A small network was shown many inputs. Here are its activations along a few directions, one row for each input.
Each table varies a few parts of the input and shows all the possible inputs, shuffled.
A made-up example of a description, with smaller parts first: one of 8 places around a ring, together with either a single point or one of 9 places around a ring or (one of 3 separate values, together with one of 4 places along a line).
Shared parts are said once, and a part with two or three values counts as separate values.

Other details of the inputs vary at random and push rows far along two fixed directions, the same in every table; ignore that.

Rows:
r1: [-10  -9  18   2   9   4   9  -1   6 -10   0  19  -1   4]
r2: [ -8  -2  23   6   7  -2   0  -1  -4 -16   3   9   9  11]
r3: [ -5  -7  19   7   5  -6   1   0   5 -18   6   6   8  18]
r4: [ 12 -10 -39   2 -47   0  31  -4  24  23  21 -46  32 -34]
r5: [ -3  -6  20   6   6  -3   7   6  -3 -13  12  23   3   6]
r6: [  2  13   1  -5  19   0 -16   4 -10   9  -7  22 -25   2]
r7: [ -2  -3  21   5  10  -8   7  -2  -2 -11  11  22  -1   8]
r8: [  3   2   3   9  28  12 -11  14  -5   0  -5   3  -9  11]
r9: [-11   0  13 -10   5 -13 -11 -14   8 -19 -12   0  -8   9]
r10: [ -4   3  15  -6   2 -20 -13  -6  -1 -22   0   4  -4  11]
r11: [ -8 -13   7  23  25  31  15  25  -4  16  -3  11  27  12]
r12: [  6  17 -24 -32 -55 -22 -15 -34   4   7  -9 -28 -16 -30]
r13: [ -2  -3  20   5  11  -8   7   1  -3 -11  11  21   2   6]
r14: [ -7 -18  15  25  17   8  25  24  11 -15  21   0  36  16]
r15: [-4  6 -2  9 27  5 -6 16  5  0 -4  3 -3 17]
r16: [ 26  26 -46 -27 -30 -20 -29  -7  -7   6  -2 -34 -26 -24]
r17: [ -2  11   0  -3  18  -2 -22   3  -3   2 -13   5 -18  11]
r18: [  3  16  -5  -6  20  -1 -24   0 -16   3 -10  21 -35   3]
r19: [-12  -9  21   2   7   7   7  -4   3  -9  -4  13   1   8]
r20: [  6   4   5   8  29  14  -5  15 -11   7   0  19 -16   2]
r21: [ -4  -5  23   5   4  -2   5  -2  -3 -12   8  16   2  12]
r22: [ 11   7 -25 -21 -41 -18   3 -22   4  17   6 -16  -9 -38]
r23: [ -6  10  19 -10  -5 -17 -17 -15  -5 -21  -6   9 -11  12]
r24: [ 15  -2 -34 -12 -55  -4  20 -16   5  32  15 -33  13 -48]
r25: [ 15 -12 -33  -1 -48   7  32   1   8  32  24 -26  26 -51]
r26: [ -7  -3  23   8   3   0   3  -5   0 -14   4   9   8  15]
r27: [-12 -11  18   4   8   2   4  -7  14 -14  -6   2   5  15]
r28: [ -1   3   2  11  26  19  -8  11 -15   9  -5  16 -13   7]
r29: [ -5   7  19  -3  -1 -14  -8 -16  -3 -15  -2   7  -5  12]
r30: [ 22   2 -33  -9 -59 -12  17 -10  -3  28  26 -30  17 -46]
r31: [ 26   0 -42   9 -33  25  17  12  -5  46  18 -37  20 -44]
r32: [ -7  10  -2  -4  15  -7 -18   3  -2   3 -19   7 -16  14]
r33: [ -2  14  -1   2  18   9 -22  -1 -14   4 -14   7 -20   8]
r34: [ -1  -4  -5 -13  14   4 -17   1  -8 -13 -29  -1 -13  13]
r35: [ 13  13 -36 -14 -28  -8  -3   0  -7  35  -1  -5 -14 -30]
r36: [ -2  26 -16 -41 -29 -46 -32 -34  10 -21 -17 -19 -34  -7]
r37: [ 17  34 -12 -36   1 -26 -51 -19 -24  -9 -19  11 -61  -7]
r38: [-13 -22  23  26  15  26  30   4  12   2   5   2  31   9]
r39: [-11  -1  13  -9   1 -10 -10 -13  10 -19 -12   1  -8  11]
r40: [  4 -11   9  27  33  36  16  28 -10  16   9  12  11   4]
r41: [  1  27   3 -38 -24 -50 -45 -33  -4 -30 -15  -1 -41   6]
r42: [ -5   0   5   2  20  10  -4  12 -11  10 -11  20  -3  11]
r43: [ -4 -24  -5  18  29  31  20  30   4  -6  -8  -5  26  18]
r44: [ -8   0  15  -9   2  -8  -2 -15   5 -11  -6  17 -16   4]
r45: [ -7  -8  14   2   1   4  12 -10   5   0   0   5   3   1]
r46: [ 11 -10 -40   0 -51   2  28   2  23  19  21 -44  32 -35]
r47: [ -8 -18   3  17   2  13  27   8  24  -5  11 -11  28   8]
r48: [ 30  32 -41 -39 -40 -21 -39 -21 -23  17  -8 -22 -44 -37]
r49: [ -6 -28  -8  46  27  42  46  50  14  25  17  -4  53  10]
r50: [ -5   7  -2  -8  14  -5 -20   5  -5   0 -18   8 -10  15]
r51: [-13  -5  12   4  15  -6   7  -3  18 -18  -2  -3   7  16]
r52: [-5  6  8  9 23 15 -8  8 -6 10 -9 10 -4 10]
r53: [ 17 -46 -38  42 -45  46  77  26  28  53  46 -52  86 -49]
r54: [ -5  -6  19   8  11  -9   2   0   3 -16   7   4  10  14]
r55: [ -4  21   6 -22  -3 -44 -28 -21   3 -32  -6  -1 -25  16]
r56: [  7 -16   4  28  34  35   9  32  -5   4   9   0  20   8]
r57: [ -4  -9   3   0  19  22  -3   6 -11  -5 -25   4   1  13]
r58: [ -6   7  10  -6   0 -23 -11  -3   7 -29   2   1  -5  18]
r59: [ 15   9 -47  -6 -46   5   7   1  -3  47   3 -31  10 -39]
r60: [-4  5 -7 12 29  9 -9 16  0 -3 -4  2 -7 17]
r61: [  2  13  -6 -27 -23 -27 -12 -31   3  -2  -7   1 -28 -15]
r62: [ -5  -6  19   9   9  -8   3  -2   5 -16   6   5   9  17]
r63: [ -5  -5  23   4   7  -3   4   3  -7 -13   8  16   5   8]
r64: [-14  -5  21   5  11   4   5 -11   6  -9  -8   4   6  10]
r65: [-11  -9  22   3   6   7   9  -8   5  -8  -3  12   0  10]
r66: [ -3 -20  21  23  16  14  28  21  -1  -4  23  20  27   3]
r67: [ 15  24 -32 -31 -51 -47 -18 -28   7  -4   7 -32 -16 -20]
r68: [-7  2 -4  4 22  1 -5 17  3 -2 -9  5  4 21]
r69: [ -1 -10   2  -3  19  20  -1   9 -15  -3 -22  11  -5  10]
r70: [  5  30  -6 -35 -34 -45 -34 -39  -9 -12 -10 -10 -32 -10]
r71: [  3  14  -5  -2  22  -4 -19   8  -1  -9  -7  -3 -21  14]
r72: [-15  -5  21   3  10   6   3  -8   5 -12  -8   5   6   8]
r73: [ -4  -4  23   6   7  -5   7  -4  -4 -10   8  15   3  11]
r74: [-4  1 -2  7 12 12  4 13 -8 20 -7 13 -2  3]
r75: [ -5 -21  24  24  10  18  26  18  -1  -4  19  15  29   8]
r76: [  2  26 -14 -19   7 -17 -44 -14 -12  -5 -22   1 -44   6]
r77: [-3  0  2  2 22  8 -2 15 -9 10 -7 26 -5  8]
r78: [ -2  -4  21   5   6  -5   6   0  -1 -13  11  23  -1   9]
r79: [ 12  -1 -33 -10 -62   1  17 -19  11  28  10 -40  17 -42]
r80: [  2  -2  -4 -13  15   7 -10   3 -14  -5 -23  15 -19   5]
r81: [ -5   6  10  -5   0 -23  -9  -7   9 -27   3   1  -6  20]
r82: [ 13 -18 -33   8 -44  10  34   0  18  31  22 -42  39 -41]
r83: [  5 -12   8  28  31  40  10  27 -11   8   6   4  19   6]
r84: [-12  -8  21   1  10   5   7  -4   1  -9  -3  12   2   5]
r85: [  6  -3  -8  13   7  23  11  18  -7  29   7   3   9 -10]
Description of these inputs: one of 5 places along a line, together with either a single point or one of 6 places along a line or (one of 2 separate values, together with one of 5 places around a ring).
- Changing only the place on the line of 5 turns r30 into r13. The same change can be made to r73. Which row results? => r7
- Changing only the place on the line of 5 turns r40 into r71. The same change can be made to r21. Which row results? => r81
- Changing only the place on the line of 5 turns r83 into r16. The same change can be made to r23. Which row results? => r58
- Which other rows does r10 become when the place on the line of 5 takes its other values? List them by row number. => r2, r14, r63, r66
- Which other rows does r17 become when the place on the line of 6 takes its other values? List them by row number. => r8, r32, r50, r56, r76
- Which other rows does r72 become when the place on the ring of 5 takes its other values? List them by row number. => r12, r38, r64, r79
- A walk changes only the place on the ring of 5. It starts at r1 and steps to r25. List the rest of the walk in order. => r22, r61, r44
